These are the activations of a small neural network, seen along a few directions. Each row is one input.
In each table, some parts of the input vary, and every possible input appears once, in random order.
A made-up example of a description, with smaller parts first: ring(5) and (point or line(9) or (values(3) and line(4))).
Shared parts are said once, and a part with two or three values counts as separate values.
In the rows, zero is written as 128.

Other details of the inputs vary at random and push rows far along two fixed directions, the same in every table; ignore that.

Rows:
row 1: [136 145 130 140 120 139 125 117 124 122 119 141 128 128 122]
row 2: [140 144 122 135 120 135 131 111 136 120 112 146 134 131 128]
row 3: [139 121 142 129 136 119 122 133 118 129 140 131 119 128 131]
row 4: [134 136 132 148 125 117 141 115 112 126 139 137 124 120 117]
row 5: [142 121 135 128 136 123 124 136 122 125 136 124 127 133 128]
row 6: [141 123 138 117 131 130 122 136 124 129 134 129 130 134 125]
row 7: [141 125 128 137 122 130 117 133 125 124 132 125 116 131 132]
row 8: [140 135 126 148 124 120 140 117 116 122 134 130 132 126 115]
row 9: [135 121 141 134 120 127 118 134 122 131 135 137 122 125 136]
row 10: [144 121 125 126 120 128 125 132 134 122 126 136 136 134 142]
row 11: [137 123 144 117 131 125 120 131 119 132 137 134 124 129 129]
row 12: [137 125 135 137 127 121 122 132 117 131 134 130 112 127 134]
row 13: [131 148 133 141 122 137 124 116 121 128 124 149 121 120 124]
row 14: [139 119 134 132 120 131 119 137 125 126 131 131 129 131 134]
row 15: [141 122 140 123 125 136 121 135 127 126 131 130 131 133 133]
row 16: [ 89 133  44 132 177 179 166 176 207 198 128 162  99  25  64]
row 17: [141 125 128 136 127 125 123 135 120 127 130 124 119 133 132]
row 18: [149 124 127 122 135 119 128 131 131 122 131 129 135 137 138]
row 19: [ 43 125 130  79 133 115 133 120 129 116 103  68 148 134 118]
row 20: [147 126 131 111 129 124 128 131 134 124 130 133 138 141 133]
row 21: [145 125 130 116 125 133 128 131 139 124 126 136 137 136 139]
row 22: [130 119 130 135 124 132 125 132 128 134 133 135 134 138 140]
row 23: [143 127 117 129 123 128 123 128 135 121 126 129 123 132 139]
row 24: [136 123 144 124 126 134 120 132 125 133 135 138 123 124 134]
row 25: [134 125 123 139 131 126 129 131 124 136 133 129 123 140 137]
row 26: [132 125 123 139 127 132 123 129 129 132 133 128 122 137 138]
row 27: [ 45 137 122 108 123 104 150 100 120 108 104  69 148 129 110]
row 28: [ 42 124 128  88 137 109 135 120 126 111 105  62 145 134 122]
row 29: [138 126 136 138 123 126 116 130 121 129 136 132 110 125 135]
row 30: [126 143 124 143 126 141 131 114 130 132 120 146 131 132 125]
row 31: [149 137 120 140 121 113 141 108 125 120 127 132 141 131 125]
row 32: [133 122 134 126 130 138 127 131 132 136 133 136 136 139 137]
Each input here is: line(4) and (values(2) or ring(6)).
Question: Changing only the line(4) part turns row 32 into row 24. The same change can be made to row 30. Which row results?
Answer: row 13
Question: Which other rows does row 30 become when the values(2) part takes its other values? List them by row number.
Answer: row 27
Question: Which other rows does row 29 become when the line(4) part takes its other values? List them by row number.
Answer: row 7, row 23, row 26
Question: A walk changes only the ring(6) part. It starts at row 18 and steps to row 16. List the rest of the walk in order.
Answer: row 23, row 10, row 21, row 20

Rows:
row 33: [139 123 151 124 129 136 122 132 117 131 132 136 138 132 126]
row 34: [148 124 131 116 123 127 119 141 130 117 126 134 128 134 137]
row 35: [ 97 131  74 116 171 184 152 165 199 182 129 171 110  48  81]
row 36: [136 115 133 133 110 128 112 137 126 125 135 130 123 133 140]
row 37: [ 94 126  85 123 165 186 148 166 195 187 126 169 109  41  80]
row 38: [142 141 135 149 124 126 122 115 111 119 131 132 107 125 124]
row 39: [141 128 141 116 135 134 125 132 121 125 135 136 139 139 126]
row 40: [136 127 122 132 136 130 122 128 137 129 123 134 132 144 145]
row 41: [ 15 130 126  60 127  95 138 109 125 106  90  39 142 128 115]
row 42: [146 122 120 135 129 122 118 138 128 123 124 127 126 142 140]
row 43: [138 127 131 136 140 126 125 130 122 131 133 130 137 149 129]
row 44: [ 11 132 120  56 124 115 133 108 143 102  79  41 146 130 121]
row 45: [152 125 129 122 131 120 124 128 127 127 138 120 121 137 130]
row 46: [144 144 122 141 114 126 138 106 134 118 120 142 148 137 137]
row 47: [134 143 139 147 123 119 127 111 106 126 129 142 112 131 129]
row 48: [133 125 128 134 124 136 128 129 132 130 127 131 131 143 149]
row 49: [139 116 139 137 121 121 117 132 121 126 148 126 120 128 135]
row 50: [140 123 128 136 140 110 128 128 118 132 134 132 128 142 139]
row 51: [ 94 124  63 141 159 178 157 177 189 188 131 152 101  47  80]
row 52: [143 118 129 141 129 124 131 133 119 126 140 118 120 135 138]
row 53: [149 125 123 118 120 127 119 133 132 126 126 125 124 142 136]
row 54: [ 21 140 109  85 105 103 142  99 126  85  74  43 160 117 111]
row 55: [134 150 135 143 119 135 118 110 121 122 119 143 120 135 139]
row 56: [154 132 121 148 120 117 140 107 121 114 132 132 136 128 123]
row 57: [135 124 135 139 128 133 132 131 117 132 136 127 135 147 133]
row 58: [145 135 127 145 118 110 147 105 119 120 130 143 140 134 127]
row 59: [130 119 142 135 123 135 119 129 118 134 145 135 133 137 128]
row 60: [147 120 148 127 127 122 120 136 122 123 135 125 124 123 132]
row 61: [127 119 135 129 119 136 115 126 133 130 134 138 129 134 144]
row 62: [143 129 134 120 132 132 126 125 125 134 134 130 134 147 125]
row 63: [148 125 136 119 134 121 124 136 126 117 138 126 126 129 131]
row 64: [148 121 125 139 141 116 123 132 123 124 136 122 123 138 134]
row 65: [142 121 149 125 127 119 124 132 116 131 134 137 129 126 135]
row 66: [141 144 129 146 113 131 114 120 113 119 119 136 113 129 132]
row 67: [135 121 132 139 128 118 136 129 115 134 138 128 126 138 142]
row 68: [131 117 141 134 121 117 122 128 115 134 146 135 125 131 139]
row 69: [145 139 131 147 118 125 144 108 123 120 128 141 149 142 116]
row 70: [145 118 142 124 116 129 115 142 126 122 123 133 126 127 136]
row 71: [142 127 139 116 133 116 128 131 120 125 136 137 131 133 136]
row 72: [134 146 142 147 123 135 124 113 109 126 127 141 121 138 120]
Question: Describe the family of inputs behind these rows.
Answer: ring(5) and (values(2) or ring(6))
Question: Changing only the ring(5) part turns row 50 into row 40. The same change can be made to row 68. Which row results?
Answer: row 61
Question: Changing only the ring(5) part turns row 41 into row 53. The same change can be made to row 65. Which row results?
Answer: row 70
Question: A walk changes only the ring(5) part. It starts at row 54 and steps to row 56. List the rest of the walk in order.
Answer: row 58, row 69, row 46

Rows:
row 73: [113 120  83 117 159 171 146 166 187 176 134 157 118  75  96]
row 74: [207 119 142 150 136 144 114 148 127 152 161 187 117 137 144]
row 75: [210 118 123 147 133 145 117 148 142 146 156 180 122 143 151]
row 76: [119 118 163  99 119 102 111 118 100 100 124  95 142 165 152]
row 77: [106 136  89 148 154 144 162 138 152 166 139 143 119  82  86]
row 78: [ 99 139 118 138 126 123 136 118 126 127 122 117 121 109 113]
row 79: [232 135 139 179 127 135 129 122 111 140 162 197 121 144 138]
row 80: [222 116 143 164 128 150 106 151 121 152 165 195 107 138 153]
row 81: [102 120  99 120 156 152 140 163 165 163 137 133 111  71  90]
row 82: [ 64 139 126 119 121 115 133 106 119 108 105  84 128 122 118]
row 83: [ 74 121 117  84 127 116 126 130 141 111  99  74 135 131 132]
row 84: [213 136 143 169 125 131 128 118 111 135 155 187 125 148 138]
row 85: [ 77 122 134  94 129 129 122 138 133 125 114  97 131 119 123]
row 86: [173 134 187 124  71  67  97  69  57  39 107  86 170 245 203]
row 87: [108 139  88 147 144 149 153 139 158 161 131 150 111  67  87]
row 88: [ 51 138 145 101 103 105 123  94 103  88  91  66 141 145 130]
row 89: [107 141  77 136 150 165 157 143 177 163 121 159 127  75  88]
row 90: [192 137 140 150 104 107 117 102 102  97 123 139 142 178 165]
row 91: [204 113 176 122 102 105  98 110  96  94 138 132 155 208 192]
row 92: [ 48 121 151  83 117 106 113 121 108  96 100  51 136 145 138]
row 93: [ 82 119 134  93 136 118 128 134 128 121 118  90 132 122 120]
row 94: [ 71 116 143  91 117  99 120 125 114  98 107  65 134 137 137]
row 95: [ 90 114  95 122 164 143 148 161 160 169 140 126 118  83  92]
row 96: [211 138 145 170 122 134 124 119 114 136 152 190 125 147 140]
row 97: [ 86 121  98 123 157 156 138 162 163 165 132 130 103  73  97]
row 98: [219 138 131 180 125 149 124 130 127 151 158 208 115 129 132]
row 99: [ 82 142  97 139 143 154 146 135 155 157 122 135 112  74  85]
row 100: [ 85 139 119 108 125 127 142 111 140 114 100 105 152 128 119]
row 101: [ 51 117 150  87 116  94 116 120 106  91 103  50 134 144 141]
row 102: [145 135 148 136 107 104 124 101  97  98 126 114 137 157 141]
Question: Changing only one part turns row 76 into row 84. The same change can be made to row 85. Which row results?
Answer: row 98
Question: Describe the family of inputs behind these rows.
Answer: values(2) and (point or line(4) or ring(10))
Question: Which other rows does row 75 become when the values(2) part takes its other values? List them by row number.
Answer: row 86
